A small network was shown many inputs. Here are its activations along a few directions, one row for each input.
Each table varies a few parts of the input and shows all the possible inputs, shuffled.
Descriptions start from the smaller parts, as in this example, which fits no table here: one of 8 places around a ring, together with either a single point or (one of 2 separate values, together with one of 4 places along a line) or one of 9 places along a line.
Shared parts are said once, and a part with two or three values counts as separate values.

Other details of the inputs shift rows strongly along three fixed directions, in all tables alike. That doesn't count.
To show where, the next rows are all for the same input, with only those details redrawn:
[ -3   6   3  -1 -17  -6   2 -27  17  -9 -12]
[ -5   2   1  -6 -11  -8  -1   6   0  17  -6]
[  0 -12 -10  15   2  10   0  17  10  10  48]
[ -1   1  -1   6 -12   0   1 -20  19 -10   5]
[ 1 -5 -5 12 -7  5  0 -7 17 -7 24]
[ 40 -26 -20  13  -6 -20 -28  32 -31 -44 -30]
[-4 -1 -2  3 -9 -1  1 -2 11  7 13]
[  1   2   0   7 -15  -1   1 -29  22 -21  -2]

Rows:
row 1: [  7   6  -3  -2  -8   2  -3 -34  18 -16 -11]
row 2: [-3 -7 -5  7  1 -5  7 18  3 20 38]
row 3: [-11   1  14  12  -6   2   5 -35  13 -19 -11]
row 4: [ -8  21  -4 -15  -1   0  -1  -2   4  -1 -25]
row 5: [-12   9   3   3   9  24  11   3   8  -5  10]
row 6: [ -5  13   7 -41  -8 -24  -1   2 -22  27 -51]
row 7: [ -7   1 -21   7  15  37   8  25   8   2  49]
row 8: [ -4  11   3 -32 -10 -10  -7  -9 -11  13 -44]
row 9: [ -7  10  -3 -11  -5   3  -1 -38   8 -11 -17]
row 10: [  2 -11   5   4  11 -11   9  29 -14  31  18]
row 11: [-13  25  -2 -20  -7   8   8 -16   8  -7 -36]
row 12: [ -9   9 -14   4  17  15  -2  26   9  18  43]
row 13: [-2 -9 -9 13  0  8  0 14 10 11 43]
row 14: [  3  -2  -6   7  -3   3   3 -11  15   1  14]
row 15: [ -9   2  17  -2  -9  -9   5  -5   2  14 -15]
row 16: [-11  -7   8  -8   9   7  -2  28 -13  33  16]
row 17: [-9  0 -6 -4  1  5 -3 -4 -1  2  6]
row 18: [-14  14   8  -7   7  11   7  10  -1  10  -8]
row 19: [ -5   8   2  17  14  15   2  -7  21 -17  25]
row 20: [-13  16  12 -24   7  -9   0  39 -27  37 -36]
row 21: [-9 -2 -6 11 18 35 12 26  2  1 39]
row 22: [-11  -6  -6   0   3   1  -4  29 -15  28  17]
row 23: [-10  10  18 -35  -4 -13  -2   4 -22  32 -50]
row 24: [ -7   5  -1   7 -12  -4   4 -30  16 -12  -4]
row 25: [  8  30   6 -27  -7  -7   1  22 -20  33  -8]
row 26: [ -7  -1  17  -4  -7  -5   0  -4  -3   4 -22]
row 27: [ -8   3   1 -19  -4   1  -4   5  -3  16  -8]
row 28: [-14   0  11 -15   4  -7  -3  17 -26  27 -22]
row 29: [ 41 -31 -17  27  14  -6 -24  20 -32 -51 -16]
row 30: [  0 -10  -9   2  10   7   0  15   3   7  41]
row 31: [ 41 -37  -9  27   8 -14 -22  30 -30 -58 -12]
row 32: [  6  -6   5  10   9   2   8 -11   9  -3  20]
row 33: [ 44 -28 -11  15   9 -10 -26  26 -33 -42 -28]
row 34: [-14  -8   7  -3   5 -12   3  46 -31  52   4]
row 35: [ -2   1  11  -7   4  -1   7 -24   6  -6  -3]
row 36: [-2  4 -6 -7  1 -4 -2 -2 -8 16 -9]
row 37: [  8  -4  -7  10   0  -5   8 -13  15  -7  19]
row 38: [  6  -6 -10  -1  10  -1   2  19  -4  23  31]
row 39: [  0  -4  13  11  -5 -11  11 -21  12 -12   2]
row 40: [ -6   0  14  -7   0  -6   6 -16   4  -5 -10]
row 41: [12 23 15  1 -1  8  7 -7  2 -1 17]
row 42: [  2  -1  -9  14  -2   1   4 -25  15 -12   8]
row 43: [ -7   4   9  -5   0   2   1 -32   0 -11 -20]
row 44: [  2   1  11  10  -6  -1   7 -36  20 -16 -13]
row 45: [ 38 -31 -14  26  10 -16 -20  29 -37 -40 -24]
row 46: [ -3   4   3   3 -14   4  -1 -34  23 -23  -7]
row 47: [ -4  13 -12   5   4  20   3 -15  22 -25  12]
row 48: [ -5   3   5  -2  -9  -7   5 -20  13  -7  -2]
Describe the family of inputs behind these rows. -> one of 2 separate values, together with either a single point or one of 5 places along a line or (one of 3 separate values, together with one of 6 places around a ring)
Changing only the choice among 2 separate values turns row 25 into row 41. The same change can be made to row 17. Which row results? -> row 28
Change only the place on the ring of 6 in row 22. List by row number the other rows that result. -> row 9, row 17, row 24, row 36, row 42
Start at row 12 and move only the place on the line of 5, one step at a time. The first step leads to row 4. Which rows follow, in order? -> row 47, row 11, row 7
Change only the choice among 3 separate values in row 13. List by row number the other rows that result. -> row 2, row 24
